These are the activations of a small network on made-up records, seen along a few directions, one row for each record.
After each row come some of the record's fields: D, E, N, H, L.
Other fields move the rows too, some of them a lot.
(in the rows, 500 means zero)
Strong random noise was added to every row along 10 fixed directions; ignore it. To show where, here is one row again and again, with new noise each time:
[466 398 432 390 512 806 530 476 540 268 368 512 321 691 681 466 270 485
 662 688 574 350 586]
[351 405 530 597 508 568 305 396 425 171 610 611 491 518 480 529 373 576
 520 343 490 412 571]
[342 539 424 418 550 257 655 567 557 630 299 350 489 481 470 399 436 418
 376 455 495 590 604]
[380 279 188 761 783 252 400 418 454 473 694 377 482 417 367 519 227 658
 426 613 732 617 492]
[373 466 541 470 470 397 473 444 242 370 636 599 410 416 512 502 636 576
 520 427 496 521 557]
[661 501 465 566 465 481 531 482 237 568 664 669 402 417 375 648 524 561
 420 571 510 544 519]
[558 570 456 359 351 601 661 484 626 541 480 507 557 528 495 441 494 323
 746 583 380 388 563]
[652 585 408 558 551 376 399 621 629 606 572 421 719 539 339 526 461 410
 668 279 399 541 418]
[575 306 355 560 544 294 488 673 652 541 323 485 348 529 330 494 267 314
 439 537 562 570 566]
[514 344 322 636 787 248 604 537 250 336 832 454 579 287 569 496 609 604
 668 572 723 589 457]
[521 545 419 559 585 373 640 573 457 524 456 489 556 442 443 520 420 451
 405 456 511 552 566]
[480 440 598 417 177 406 484 399 425 460 686 730 432 353 324 489 698 348
 662 464 319 426 597]

[628 528 378 640 443 181 796 733 429 459 455 764 457 341 416 444 666 193
 628 556 425 614 532]
(D d2; E e1; N n2; H h2; L l2)
[688 502 473 575 575 784 361 546 616 276 572 497 647 616 595 513 378 460
 830 490 510 326 444]
(D d1; E e2; N n2; H h2; L l2)
[565 603 753 577 411 612 506 622 460 323 475 622 587 495 551 479 653 439
 558 329 470 434 497]
(D d1; E e2; N n2; H h2; L l1)
[501 671 410 457 445 619 613 435 346 624 442 549 298 564 517 541 490 619
 434 642 496 667 533]
(D d2; E e2; N n1; H h2; L l2)
[190 378 725 332 424 176 583 475 408 469 399 393 299 345 524 349 709 554
 257 435 566 624 643]
(D d1; E e1; N n1; H h2; L l2)
[673 329 820 359 386 615 445 457 572 418 591 501 436 444 479 560 643 562
 505 599 543 422 493]
(D d2; E e1; N n2; H h1; L l2)
[464 708 408 580 293 635 597 280 404 627 755 698 533 523 434 504 634 552
 737 677 366 432 454]
(D d2; E e1; N n2; H h2; L l1)
[371 691 544 409 427 560 769 365 429 582 546 421 649 401 612 400 623 510
 533 540 417 416 532]
(D d1; E e1; N n1; H h2; L l2)
[685 690 668 530 740 868 747 452 471 356 490 415 761 513 698 675 366 742
 332 529 579 460 519]
(D d2; E e1; N n2; H h1; L l2)
[555 401 332 524 482 545 658 335 715 554 765 457 762 298 436 475 429 420
 721 729 549 384 490]
(D d2; E e2; N n1; H h1; L l1)
[516 284 520 665 602 434 489 587 405 236 483 631 442 367 552 522 403 394
 434 543 617 441 549]
(D d1; E e2; N n2; H h1; L l2)
[295 589 228 640 527 531 491 461 279 307 500 630 294 672 613 427 474 570
 787 639 538 628 450]
(D d2; E e1; N n2; H h2; L l2)
[245 375 429 530 278 303 570 236 730 474 562 566 524 243 270 389 407 369
 414 587 411 459 701]
(D d2; E e2; N n1; H h2; L l2)
[418 259 703 242 512 401 548 442 389 739 485 378 271 364 531 463 617 663
 108 770 660 522 593]
(D d2; E e2; N n2; H h1; L l1)
[301 401 430 617 611 411 367 508 410 412 595 433 416 564 552 425 531 646
 601 489 655 538 409]
(D d1; E e1; N n1; H h2; L l1)
[247 504 447 490 432 261 258 423 210 509 665 555 374 528 482 503 733 635
 608 373 456 586 449]
(D d1; E e1; N n1; H h1; L l1)
[637 448 795 516 559 582 206 638 222 415 347 636 173 678 501 743 516 782
 101 333 605 635 438]
(D d2; E e1; N n2; H h1; L l1)
[534 616 793 396 302 724 405 607 380 241 370 724 356 686 637 537 660 452
 613 339 423 479 505]
(D d1; E e1; N n2; H h1; L l1)
[460 609 317 755 687 590 391 422 321 420 727 557 532 530 497 582 392 654
 595 480 562 572 374]
(D d1; E e1; N n2; H h2; L l2)
[370 605 506 343 421 336 880 448 496 646 388 442 453 364 528 345 659 352
 479 719 503 573 645]
(D d1; E e1; N n2; H h2; L l2)
[214 484 405 329 544 329 411 473 453 435 504 352 472 518 599 373 574 512
 626 304 422 514 537]
(D d2; E e1; N n1; H h2; L l2)
[207 651 532 443 305 653 631 296 499 311 446 598 437 548 578 443 520 491
 645 560 352 442 612]
(D d2; E e1; N n2; H h1; L l2)
[491 699 340 444 373 554 663 470 537 851 314 536 369 597 390 532 378 425
 484 718 379 541 483]
(D d2; E e1; N n2; H h1; L l2)
[444 483 673 346 414 705 321 342 384 302 667 552 446 558 594 547 616 666
 577 373 403 464 477]
(D d2; E e2; N n1; H h1; L l2)
[450 335 562 570 345 735 530 340 813 335 581 567 590 405 490 383 354 416
 674 729 564 264 573]
(D d1; E e2; N n2; H h2; L l1)
[796 588 438 348 274 456 569 673 593 884 369 559 458 499 305 527 599 212
 612 591 330 472 408]
(D d1; E e2; N n1; H h1; L l2)
[526 520 468 632 565 797 580 480 285 283 327 748 283 653 649 573 279 611
 319 701 609 453 569]
(D d2; E e1; N n2; H h2; L l1)
[531 326 665 455 440 443 356 692 593 442 393 489 410 519 538 371 621 397
 593 480 580 398 463]
(D d1; E e2; N n2; H h2; L l1)
[403 404 541 615 590 340 408 462 712 303 579 441 779 369 414 421 452 333
 549 311 452 402 528]
(D d1; E e1; N n2; H h1; L l2)
[734 642 561 520 736 624 588 699 669 518 444 245 831 552 666 470 439 555
 564 441 605 444 386]
(D d1; E e2; N n2; H h2; L l2)
[311 633 586 502 516 336 413 506 340 534 500 498 564 466 490 483 561 591
 317 185 376 586 539]
(D d2; E e2; N n2; H h2; L l2)
[411 386 358 356 804 445 576 523 555 507 460 182 480 536 745 358 512 581
 637 719 741 555 441]
(D d1; E e1; N n2; H h1; L l1)
[442 674 419 584 648 500 682 563 409 365 291 499 583 556 639 463 453 467
 392 408 511 521 544]
(D d1; E e2; N n1; H h2; L l1)
[491 481 385 603 527 332 502 618 457 328 589 577 539 441 427 497 651 392
 751 392 515 573 469]
(D d1; E e2; N n1; H h1; L l1)
[479 390 415 496 664 387 688 565 588 583 223 384 350 532 515 473 221 501
 188 656 630 584 612]
(D d2; E e1; N n2; H h2; L l2)
[697 576 354 577 670 608 457 766 617 719 271 351 421 768 570 506 317 533
 533 636 658 524 349]
(D d1; E e2; N n2; H h2; L l1)
[420 453 266 688 449 269 497 590 760 470 494 524 650 495 367 343 405 245
 799 474 477 469 466]
(D d1; E e1; N n1; H h2; L l1)
[159 722 393 614 538 740 286 343 361 538 408 470 532 747 592 463 329 782
 389 457 436 450 471]
(D d2; E e2; N n2; H h1; L l1)
[648 576 641 406 710 635 749 545 474 357 607 381 856 416 783 420 655 585
 656 517 607 420 445]
(D d2; E e1; N n2; H h2; L l1)
[297 410 565 284 563 450 165 434 785 613 468 151 543 644 536 323 458 591
 535 360 513 473 453]
(D d2; E e1; N n1; H h2; L l1)
[559 399 537 585 488 203 666 680 688 351 490 524 609 323 424 371 597 208
 631 463 539 528 546]
(D d1; E e1; N n2; H h2; L l2)
[571 211 490 629 668 417 448 496 491 234 738 479 531 344 526 542 491 594
 564 543 670 583 488]
(D d2; E e2; N n2; H h1; L l2)
[720 713 425 479 488 603 764 571 485 408 579 572 778 451 600 505 697 292
 913 414 375 409 495]
(D d1; E e2; N n1; H h2; L l1)

Which values does each new row have?
[887 607 659 532 462 705 566 672 283 521 471 707 477 508 531 698 567 520
 311 534 457 488 497]
(D d2; E e2; N n2; H h1; L l2)
[275 533 413 517 461 277 466 410 465 549 655 442 565 376 458 374 614 514
 670 472 466 515 502]
(D d1; E e2; N n2; H h2; L l2)
[288 408 358 616 412 348 319 367 453 421 693 619 442 480 381 469 542 530
 634 470 482 601 449]
(D d2; E e2; N n1; H h1; L l1)
[387 521 259 790 792 146 584 512 427 613 604 376 563 360 351 515 415 671
 379 553 652 799 437]
(D d2; E e1; N n2; H h1; L l2)
[736 446 492 610 580 678 273 615 517 461 548 528 499 611 525 564 381 504
 643 485 530 357 356]
(D d1; E e2; N n2; H h2; L l2)
[422 678 457 509 434 410 542 405 469 751 503 450 567 457 366 484 503 587
 307 443 399 602 470]
(D d2; E e2; N n1; H h2; L l2)
[488 557 477 461 516 562 515 490 732 569 432 406 698 542 482 542 314 438
 357 436 446 348 569]
(D d2; E e1; N n1; H h1; L l1)
[598 495 572 414 508 557 471 585 405 645 360 563 263 590 592 559 534 505
 387 594 550 521 442]
(D d1; E e1; N n2; H h1; L l1)
[524 473 523 370 515 623 650 391 554 633 441 407 467 517 591 507 461 584
 518 787 581 478 504]
(D d2; E e1; N n2; H h1; L l1)
[681 606 351 675 483 522 355 481 627 651 708 453 692 529 348 543 462 467
 786 543 436 542 354]
(D d1; E e2; N n2; H h1; L l2)
[806 679 498 367 645 644 656 649 306 583 521 461 501 547 658 636 625 628
 541 499 555 610 406]
(D d2; E e2; N n1; H h2; L l2)
[668 237 485 495 437 488 224 501 736 309 718 555 557 482 322 514 472 406
 800 445 457 486 431]
(D d2; E e2; N n1; H h1; L l2)
[509 511 776 349 598 370 697 656 778 460 211 292 688 376 549 405 502 391
 191 252 497 539 629]
(D d2; E e2; N n1; H h2; L l2)
[677 498 490 464 595 395 291 578 254 735 731 421 330 545 497 540 770 698
 720 538 610 753 236]
(D d1; E e1; N n2; H h2; L l2)
[564 589 543 518 545 756 506 356 392 240 630 571 608 536 617 622 448 657
 515 439 475 497 520]
(D d2; E e2; N n1; H h1; L l2)
[358 595 388 451 538 391 791 401 540 809 414 320 571 399 512 454 388 492
 284 683 507 482 535]
(D d1; E e1; N n1; H h1; L l2)
[283 489 566 314 399 535 198 303 595 685 474 304 377 665 426 424 448 696
 416 403 421 576 448]
(D d2; E e2; N n1; H h2; L l2)
[329 645 345 259 592 508 546 571 573 642 145 263 316 778 686 357 406 571
 521 528 502 671 496]
(D d2; E e2; N n1; H h2; L l2)
[370 564 435 548 447 646 724 484 462 268 337 694 414 500 640 460 420 310
 547 614 466 421 622]
(D d1; E e1; N n2; H h1; L l1)
[530 867 552 419 453 594 827 365 414 727 446 452 660 407 497 586 528 623
 194 477 399 574 600]
(D d2; E e2; N n1; H h2; L l2)
[100 831 260 470 522 581 465 463 295 516 304 455 371 810 720 418 425 633
 631 483 429 598 432]
(D d1; E e1; N n1; H h1; L l2)
